A small network was shown many inputs. Here are its activations along a few directions, one row for each input.
Each table varies a few parts of the input and shows all the possible inputs, shuffled.
Descriptions start from the smaller parts, as in this example, which fits no table here: ring(5) and (point or line(9) or (values(3) and line(6))).
Shared parts are said once, and a part with two or three values counts as separate values.
In the rows, 128 means zero.

Other details of the inputs vary at random and push rows far along two fixed directions, the same in every table; ignore that.

Table:
x1: [119 134 135 114 130 118 168 128 142 129 167 174 126 133 121]
x2: [117 136 129 113 130 109 169 130 145 126 163 169 130 137 111]
x3: [ 84 125 111 135 139 121 115 125  65 166  62 113 101  96 125]
x4: [182 135 123 133 129 155  90 131 174  93 148  76 169 155 154]
x5: [135 112 163 129  99 117 159 125 148 118 158 179 106 127  99]
x6: [ 68 115 126 109 129  87 156 135  93 159 105 172  97 115 113]
x7: [120 127 134 106 137 105 160 131 140 118 162 175 125 141 120]
x8: [177 148 117 144 138 167  86 122 156 100 133  67 167 142 149]
x9: [139 134 129 128 133 140 135 125 135 124 146 131 135 129 136]
x10: [129 121 134 106 138 106 163 135 133 120 166 173 123 139 119]
x11: [ 85 115 119 124 142 111 119 127  71 155  75 130  99 106 130]
x12: [130 132 128 112 134 112 171 134 134 127 167 170 126 134 111]
x13: [132 128 117 140 138 143  81 124 114 125  87  77 138 127 150]
x14: [187 147 126 142 125 171  97 126 181  95 160  75 176 152 156]
x15: [ 79 122 108 135 126 116 114 131  79 173  62 105 106 100 124]
x16: [116 134 134 115 126 116 169 128 146 130 166 172 128 135 121]
x17: [196 141 128 141 135 174 101 126 167  95 164  81 169 147 155]
x18: [136 106 159 122 105 104 149 129 145 105 154 181 105 135 100]
x19: [120 134 103 158 131 156  59 124  91 149  45  37 137 107 150]
x20: [101 108 138 155 104 123  96 122  78 151  52 110  85  94 108]
x21: [137 133 126 127 120 137 133 131 151 129 147 122 141 135 135]
Each input here is: values(3) and (point or line(6)).
Question: Changing only the values(3) part turns x15 into x21. The same change can be made to x8. Which row results?
Answer: x1

Table:
x22: [177 153 140 115 125 145 174 131 195  91 227 160 173 154 125]
x23: [133 118 107 148 142 143  60 128  98 132  64  52 142 124 154]
x24: [134 118 112 137 142 154  58 127  96 132  67  58 129 118 171]
x25: [ 50 128 134 102 108  79 197 132 130 167 148 208  99 127 101]
x26: [166 154 137 107 115 127 166 129 223  84 222 157 174 170 119]
x27: [ 54 109 116 125 153 104 133 120  35 182  57 154  74  90 118]
x28: [159 109 149 177 109 168  58 105  96 120  63  64 105  97 133]
x29: [136 127 112 151 147 157  62 123  82 130  72  61 138 118 156]
x30: [136 142 110 157 140 163  71 127  89 142  72  53 139 108 147]
x31: [ 83  99 166 117  86  75 176 130 129 133 127 225  74 120  70]
x32: [155 106 142 169  97 156  53 118 104 125  59  63 104 104 131]
x33: [196 153 129 149 132 184 119 118 188  98 183  88 175 150 162]
x34: [197 150 122 132 133 149 101 127 196  67 167  81 182 169 145]
x35: [175 148 134 114 115 142 173 133 213  99 231 158 163 166 135]
x36: [131 136 101 150 127 166  73 123 106 147  69  50 137 105 153]
x37: [ 81 117 127  97 131  68 198 141 115 147 148 202 104 130  93]
x38: [ 94  93 169 115  86  70 185 133 123 143 138 223  74 118  70]
x39: [124 125 107 149 140 140  56 123 103 123  59  57 138 125 155]
x40: [188 150 129 108 130 133 166 138 207  85 229 155 163 165 120]
x41: [195 148 135 115 147 145 162 122 187  79 217 151 162 164 125]
x42: [ 52 122 115 133 137 116 148 117  50 194  61 148  84  75 117]
x43: [ 84 122 122  94 132  77 195 136 104 149 146 204  91 122  98]
x44: [ 44 116 113 124 122  98 140 133  66 195  57 135  95  89 110]
x45: [192 157 123 134 130 154  99 130 203  78 172  82 183 164 140]
x46: [ 80 116 144  91 139  85 186 137  99 145 151 219  97 123 117]
x47: [ 76 104 139  88 134  71 185 142 116 146 146 207 102 132 113]
x48: [141 136 110 152 143 159  72 123  83 132  68  54 137 116 150]
x49: [205 156 125 140 146 174 111 121 178  88 178  89 173 150 143]
x50: [127 139 113 165 126 173  78 123  98 152  75  53 141 107 165]
x51: [ 84 114 142  94 148  93 186 129 101 148 149 215  92 122 116]
x52: [ 69 111 138  91 133  70 177 137 122 136 142 207  99 134 115]
x53: [ 51 104 108 119 140  91 127 130  41 182  54 146  74  93 121]
x54: [190 118 177 133  96 135 160 130 191  67 214 178 132 152  99]
x55: [131 134 105 152 135 149  68 133 106 144  64  45 143 115 142]
x56: [189 146 127 139 116 168 111 132 205  99 181  78 188 166 153]
Question: Changing only one part turns x42 into x22. The same change can be made to x27. Which row results?
Answer: x29
Question: What is each input in this table made of?
Answer: line(5) and (point or line(6))
Question: Start at x49 and move only the line(5) part, one step at a time. The first step leads to x30. Which rows follow, in order?
Answer: x40, x55, x45
Question: Change only the line(6) part in x40. List by row number the other rows that result.
Answer: x24, x35, x36, x43, x53
Question: Change only the line(6) part in x25. List by row number the other rows that result.
Answer: x26, x34, x39, x45, x52
Question: List by row number the other rows that have the line(5) part in common with x23.
Answer: x37, x38, x44, x47, x55, x56
